[127 135 126  54 133 145]  rele
[113 155 137  75 129  96]  fedup
[ 97 123 126  55 148 154]  Zat
[ 97 123 126  55 148 133]  Rilas
find: [133 145]	rele
tail: [135 126  54]	[133 145]
order: [133  97 123 126  55 148]	Rilas
find: [155 137  75 129  96]	fedup

[ 64  87 104 133 154  51 114 160 142  88] : Midiz
[ 64  71 109  93 116 204 140 102 128 134] : rira
[ 75  71 109  94 116 204 130  87 143  88] : Famo
[ 71 116  65 128  93 109 134 140 102 204] : rutep
tail: [ 71 109  94 116 204]	[130  87 143  88]
tail: [ 93 109]	[134 140 102 204]
order: [204 102 140 134 109  93 128  65 116  71]	rutep
find: [ 64  71 109  93 116 204 140 102 128 134]	rira
order: [134  64 140  93 109 102 128 204  71 116]	rira

[109 143 149  77] : Tuni
[202 121  77 149] : vol
[203 122  77 149] : gozub
find: [203 122  77 149]	gozub
tail: [202 121]	[ 77 149]
tail: [109 143]	[149  77]

[132 115 154 132 109 180 161 158 128 116 147 124 125  96 113 116 121  82
 167] = zuda
[132 149 103 140 141 164 109 132 106 131 155 125 105 135 118 183 152 129
 135] = gaduv
[169 144 129  84 190 128 125 159 111 147 172 138 148 136 147 123 124 108
 100] = vufe
[154 115 125 109 116 158 116 113 132 128 180 132 160  82 167 121 124  96
 147] = dar
[131 111  98  92 161 131 150 106 146 111 168 101 109 130 136 157 111  93
 142] = dafo
[153 135 129 156 187 113 127  99 129 111 122 155 153 106 134 189 109 100
 122] = Mosob
[199 117 100  87 143 129 142 154 106 148 167 104 136 127 147 120 126 149
 136] = vimit
order: [100 108 124 123 147 136 148 138 172 147 111 159 125 128 190  84 129 144
 169]	vufe
order: [180 132 160  82 167 121 124  96 147 154 115 125 109 116 158 116 113 132
 128]	dar
order: [ 82 167 121 124  96 147 154 115 125 109 116 158 116 113 132 128 180 132
 160]	dar

[144 136  96 201 195 171]  zuzu
[142 123 111 173 172 158]  vigip
[123 128 173 142 172 111]  tavad
[142 123 111 173 172 129]  dinuv
find: [142 123 111 173 172 158]	vigip
order: [111 123 129 142 172 173]	dinuv

[153 173  69  84 121 120  86  77]  rafi
[181 136 107 128 217 100 162 121]  laz
[124 113 132 120 145 120 145 158]  guke
[143 158 120 182 120 145 145  77]  ves
order: [121 162 100 217 128 107 136 181]	laz
find: [120  86]	rafi
find: [145 120 145]	guke
find: [69 84]	rafi

[117 110  95 143 194 123 164] : kebit
[117 111  95 143 194 142 110] : fil
[114 125 138 124 140 125 124] : nekat
[164 125 138 124 141 109 138] : bivol
order: [110 142 194 143  95 111 117]	fil
tail: [194 142]	[110]
tail: [125 138 124 140]	[125 124]
tail: [117 110  95 143 194]	[123 164]

[127 118 125 119 134 125] : bena
[187 129 126 118  61 176] : sural
[132 116 127 100 114 128] : Kaga
[124 126 118 129 124 125] : tet
[207 169 148 135  43 182] : sefab
[147 141 143 122  98 145] : luseb
[127 120 125 125 118 134] : Gedus
[134 120 119 105 114 129] : fose
[120 117 126 123 126 133] : Peto
[169 148 125 125 119 154] : repov
find: [126 118 129]	tet
find: [118 134]	Gedus
tail: [125 125 118]	[134]
order: [118 120 125 125 127 134]	Gedus
order: [118 124 124 125 126 129]	tet
order: [120 105 114 134 129 119]	fose

[118 124 113 135  85  60 104] : Fomu
[111  93 113 135  85  59  81] : kofod
[105 107 101 105 107  97  99] : bagam
[107 124 124 112 121 113 114] : lomeb
[108 111 119 127 104 111 110] : Sapum
[ 93 112 108 135  85  58  55] : Fep
[146 101 112 104 149 148 156] : Dudiv
[ 95 161 144 152  89  66  69] : gabut
find: [124 113 135]	Fomu
tail: [135  85  58]	[55]
tail: [124 112]	[121 113 114]
tail: [113 135  85  59]	[81]

[135 170 137 127 132] -> Gere
[ 70 133 155  63 106] -> zoni
[ 61 188 129  56 141] -> nefa
[135 106 119 167 134] -> dovi
[ 61 188 130 167 134] -> mutuk
[119 149 116 114 126] -> Gime
[ 86 160 154  63 151] -> Zil
tail: [188 130]	[167 134]
find: [135 106]	dovi
tail: [ 61 188 129]	[ 56 141]
tail: [154  63]	[151]

[177 146 142 161 173 137 104 152 115] = gos
[129 135 188 152 193 139 149 207 159] = sur
[162 169 188 152  99  97 128 103 103] = tiziv
[145 133 145 165 139 128 115 178 156] = pev
[117 158 135 143 168 117 147  92 166] = vuluf
[128 144 167 132 132 166  91 151 157] = toded
[ 81 110 153 157 140 112  85 142 135] = mumir
[130 135 134 116 168 117 158 135 142] = bozuf
find: [116 168]	bozuf
find: [117 158 135 143]	vuluf
find: [117 158 135 142]	bozuf
tail: [130 135]	[134 116 168 117 158 135 142]
find: [135 142]	bozuf

[133 128 108 175] : kabi
[129 197 134 137] : kosu
[123 147  84  87] : bez
[129  63 121 120] : Miko
[123 125 148  82] : lele
[128  60 123 120] : Vegu
[123 126 148  82] : Redu
[128  61 122 117] : tukem
[123 123 149  82] : faram
find: [123 126]	Redu
find: [123 149  82]	faram
tail: [123 147  84]	[87]

[148 105  85 109] : Tadi
[176 169  84  49] : Bebis
[ 85 104 148 109] : tiren
order: [109 148 105  85]	Tadi
find: [105  85]	Tadi

